These are the activations of a small neural network, seen along a few directions. Each row is one input.
In each table, some parts of the input vary, and every possible input appears once, in random order.
A made-up example of a description, with smaller parts first: one of 8 places around a ring, together with either a single point or one of 9 places around a ring or (one of 3 separate values, together with one of 4 places along a line).
Shared parts are said once, and a part with two or three values counts as separate values.
(in the rows, 128 means zero)

Other details of the inputs vary at random and push rows far along three fixed directions, the same in every table; ignore that.

Table:
x1: [170 130 103 143 148 126 137 124 112 231 129 103 102  89 139]
x2: [126 163 161 112 125 109 109 118 177 144 110 142 141 136 148]
x3: [ 97 125 139 151 140 122 136 131 122  69 123 132 124 157 127]
x4: [134  89  87 142 160 124 174 120 164  99 136 128 115 136 130]
x5: [133  97  88 140 166 120 174 121 157 110 123 123 109 151 123]
x6: [116 172 194 102  93 125  77 134 154 114 110 147 153 143 133]
x7: [ 78 115 135 147 129 126 125 123 129  77 141 147 108 145 127]
x8: [110 144 155  99 100 123 102 128 153  91 114 149 165 149 123]
x9: [101 111 120 132 135 117 135 125 127  64 130 140 145 152 119]
x10: [146 116 117 111 136 119 142 122 187 135 114 131 122 144 127]
x11: [153 105  76 139 145 137 147 139  85 157 145  97 117 102 122]
x12: [151 143 122 108 118 140 112 131  87 184 129 124 145  98 121]
x13: [ 86 100 107 136 114 148 114 140  31  86 169 125 126 113 102]
x14: [152 170 165 109  94 146  86 143  98 195 128 118 139  93 130]
x15: [159 141 129 124 147 117 145 112 210 177 116 129 111 120 159]
x16: [155 118 110 116 141 125 165 114 192 149 124 137 119 139 139]
x17: [124 166 174  80 107 133 102 115 156 125 101 158 163 144 127]
x18: [105 151 166 124 104 116  98 131 148  94 113 145 145 145 132]
x19: [175 122 101 115 128 144 139 131 122 207 134 104 120  97 121]
x20: [116  85  85 185 169 113 175 125 139  71 139 110  91 152 131]
x21: [121 119 129 154 127 136 123 137  45 135 137 108 118 107 117]
x22: [107 135 154 149  92 148 101 151  21 101 153 119 139 105 120]
Description of these inputs: one of 2 separate values, together with either a single point or one of 10 places around a ring.
Changing only the choice among 2 separate values turns x20 into x11. The same change can be made to x18. Which row results? -> x8

Table:
x23: [ 97 131 148 114 122 121 123 117 196 128 136 160 107 149 138]
x24: [148 140 130  84 106 149 116 131  87 168 138 136 159 102 116]
x25: [109  67  59 134 152 127 152 131  82 110 148 112 113 128  97]
x26: [130 151 156 126  97 145  88 145  81 135 143 123 132 100 134]
x27: [113 152 144 121 105 143  97 137  69 132 140 127 149 103 126]
x28: [170 175 153 125 130 119 103 124 127 235 100 112 133  97 148]
x29: [170 121 123 137 139 115 151 125 223 172 130 116  84 128 151]
x30: [ 84 122 136 104 109 122 110 131 121  28 125 155 173 160 112]
x31: [137 161 152 126  98 148  97 151  83 129 129 109 145 102 125]
x32: [154 158 152 127  96 147  96 146 106 163 137 109 130  96 138]
x33: [118 138 147 118 115 121 123 120 200 136 128 148 110 134 147]
x34: [142  77  76 147 143 145 176 134  80  96 147 111 120 122 107]
x35: [160 136 131  95 129 116 130 120 225 120  99 134 154 150 132]
x36: [148  95  81 169 164 116 170 135  97 137 130 102 106 128 126]
x37: [156  95  85 181 161 120 171 141  94 132 127  94 111 126 123]
x38: [137 159 140 108 117 131 106 136  86 175 118 127 146 110 132]
x39: [149 100  65 145 181 119 174 107 146 197 121 110  83 129 132]
x40: [119 121 129 152 159 101 146 114 145 138 105 127 115 143 141]
x41: [124 154 143 121 158 103 134  86 222 177  86 151 113 157 147]
x42: [112 133 162 128 109 117 118 129 184  84 135 149 118 148 139]
x43: [167 143 126  84 105 132  99 140 115 188 125 114 165 100 124]
x44: [122 125 147 168 147 108 141 130 134  93  98 115 119 151 131]
x45: [153 141 143 105  90 164 108 146  71 128 134 119 172 106 114]
x46: [100 135 152 122 121 122 122 118 172  84 130 152 122 146 142]
x47: [ 79 124 144  94 113 140 129 109 116  37 134 172 152 163  98]
x48: [ 92 113 114 141 145 128 144 119 126 101 141 136 116 142 122]
x49: [ 67 128 158 129 114 134 101 124 115  57 146 162 129 149 122]
x50: [126  89  87 179 154 129 159 139  78 100 153 103 107 118 119]
Changing only one part turns x39 into x37. The same change can be made to x47. Which row results? -> x45
What is each input in this table made of? -> one of 4 places along a line, together with either one of 2 separate values or one of 5 places along a line
Which other rows agree with x33 in the place on the line of 4? List them by row number. -> x24, x27, x30, x38, x40, x46
Which other rows does x42 become when the place on the line of 5 takes its other values? List them by row number. -> x26, x28, x36, x50

Table:
x51: [130 133 130 130 122 137 114 136  68 160 128 115 132 110 118]
x52: [ 98 144 156 122 105 131  89 134 105 117 136 137 132 124 126]
x53: [125  75  80 153 152 131 171 131  94  86 141 113 117 138 102]
x54: [148 139 124 104 114 154 120 131  92 176 145 125 133  95 128]
x55: [117 145 157 129  98 137  92 145 101 117 139 125 136 115 128]
x56: [156 115  89 120 133 136 134 136  96 181 138 105 127  98 123]
x57: [118 160 156 105 127 112 112 113 186 133 104 152 139 149 143]
x58: [135 157 162 112 114 121 111 124 185 134 112 139 137 138 144]
x59: [154 151 128 110 143 117 127 114 168 202 106 127 125 120 146]
x60: [116 144 156 137 106 134 103 145  74  91 127 124 156 125 121]
x61: [121 145 150  87 113 125 112 118 202 111 120 157 142 149 133]
x62: [100  80  92 175 156 116 158 127 110  87 142 119  97 142 118]
x63: [155 127 119 144 136 138 145 128 115 169 140 112 106 103 139]
x64: [132 108 104 145 180 109 188  92 232 136 119 145  81 159 149]
x65: [ 78 143 174 101  87 131  93 132 125  22 128 168 173 162 112]
x66: [165 140 130 131 117 141 116 144  75 187 128  98 132  93 125]
x67: [105  72  81 161 154 123 171 129 100  46 140 122 125 151 106]
x68: [151 126 117 140 146 112 148 124 178 149 114 120 115 133 143]
What is each input in this table made of? -> one of 3 separate values, together with either a single point or one of 5 places along a line
Which other rows does x57 become when the place on the line of 5 takes its other values? List them by row number. -> x51, x52, x59, x62
Which other rows agree with x60 in the choice among 3 separate values? List them by row number. -> x55, x58, x63, x66, x68
Which other rows does x63 become when the choice among 3 separate values takes its other values? List them by row number. -> x54, x64
